x =
[[ -2   0  15   3  -2  10  -7   2   1  -1  -1  -1  -4]
 [ -7 -30  11   9  50   5  18 -27  27 -32 -49 -39 -30]
 [ 12 -17  11  12 -21  20   4 -19  15  23  12   7  24]]
Indices start at 0.
row 0 col 0 => -2
row 0 col 9 => -1
row 2 col 11 => 7
row 1 col 7 => -27
row 2 col 5 => 20
row 1 col 1 => -30
row 1 col 12 => -30
row 2 col 9 => 23
row 1 col 3 => 9
row 1 col 2 => 11
row 2 col 12 => 24
row 2 col 10 => 12
row 0 col 11 => -1
row 2 col 6 => 4
row 0 col 5 => 10

data =
[[-42   9 -26  34 -13]
 [-31  16  -6  31 -17]
 [-29   4 -20  23 -17]
 [-35   2 -24  25 -17]
 [-42   2 -27  33  -9]
 [-31  18  -6  33  -9]]
data[0][-5]: -42
data[2][-1]: -17
data[4][-2]: 33
data[-3][-5]: -35
data[-3][4]: -17
data[3][1]: 2
data[:, -4]: [9, 16, 4, 2, 2, 18]
data[-6][-2]: 34
data[-1][0]: -31
data[2][-2]: 23
data[:, 4]: [-13, -17, -17, -17, -9, -9]
data[4]: [-42, 2, -27, 33, -9]
data[1][1]: 16
data[:, -3]: [-26, -6, -20, -24, -27, -6]
data[-6]: [-42, 9, -26, 34, -13]
data[-2][2]: -27

a =
array([[-12, -32,  32, -36, -35,  -7,  25,  26,  33],
       [-18, -23,  10, -13, -53, -18,  23,  30,  28]])
a[0,0] => -12
a[0,3] => -36
a[:, 8] => [33, 28]
a[0,2] => 32
a[1,2] => 10
a[0,1] => -32
a[0] => [-12, -32, 32, -36, -35, -7, 25, 26, 33]
a[0,7] => 26
a[1,4] => -53
a[1] => [-18, -23, 10, -13, -53, -18, 23, 30, 28]

M = [303 329 572 365 753 683 169]
M[-7] -> 303
M[-2] -> 683
M[2] -> 572
M[4] -> 753

m =
[[4 4 6 4 6 4 6 5 5 6 3 5 6 4 5 7]
 [4 5 6 3 5 5 6 4 4 7 7 7 5 7 3 3]
 [7 4 6 5 4 4 5 7 7 2 3 7 5 6 5 6]
 [5 4 4 4 5 5 5 6 5 4 3 4 4 6 4 5]
 [5 6 3 4 7 4 5 3 5 3 4 3 6 5 5 5]
 [5 4 2 5 9 3 8 2 6 2 7 5 3 3 3 7]
 [4 4 4 6 8 5 6 6 0 4 7 5 1 2 3 3]
 [4 4 5 5 5 5 5 6 3 4 5 5 6 7 4 2]
 [7 3 5 5 6 5 5 5 6 5 7 5 5 6 4 9]
 [5 7 5 5 4 6 4 5 5 4 3 5 4 5 5 4]
 [8 5 7 6 1 5 4 2 8 2 3 4 7 7 8 5]
 [6 5 3 6 4 4 3 5 4 4 6 4 4 5 4 4]
 [5 2 5 4 7 6 9 6 5 0 2 5 6 8 5 5]]
m[-13, 0]	4
m[10, 5]	5
m[2, 9]	2
m[-2, 2]	3
m[11]	[6, 5, 3, 6, 4, 4, 3, 5, 4, 4, 6, 4, 4, 5, 4, 4]
m[8]	[7, 3, 5, 5, 6, 5, 5, 5, 6, 5, 7, 5, 5, 6, 4, 9]
m[:, 2]	[6, 6, 6, 4, 3, 2, 4, 5, 5, 5, 7, 3, 5]
m[1]	[4, 5, 6, 3, 5, 5, 6, 4, 4, 7, 7, 7, 5, 7, 3, 3]
m[8, -14]	5
m[-2, -16]	6
m[6, -6]	7
m[:, 15]	[7, 3, 6, 5, 5, 7, 3, 2, 9, 4, 5, 4, 5]
m[-4, -9]	5
m[12, 5]	6
m[:, -2]	[5, 3, 5, 4, 5, 3, 3, 4, 4, 5, 8, 4, 5]
m[-1, -8]	5
m[3, -6]	3
m[8, -5]	5
m[-3, 3]	6
m[-8, 9]	2
m[-12, -3]	7
m[7, -15]	4
m[9, 1]	7
m[-6, 15]	2
m[0, 4]	6
m[:, 0]	[4, 4, 7, 5, 5, 5, 4, 4, 7, 5, 8, 6, 5]
m[-10]	[5, 4, 4, 4, 5, 5, 5, 6, 5, 4, 3, 4, 4, 6, 4, 5]
m[0]	[4, 4, 6, 4, 6, 4, 6, 5, 5, 6, 3, 5, 6, 4, 5, 7]
m[-5, 3]	5
m[-6, -8]	3
m[4, 8]	5
m[-10, -8]	5
m[8, -6]	7
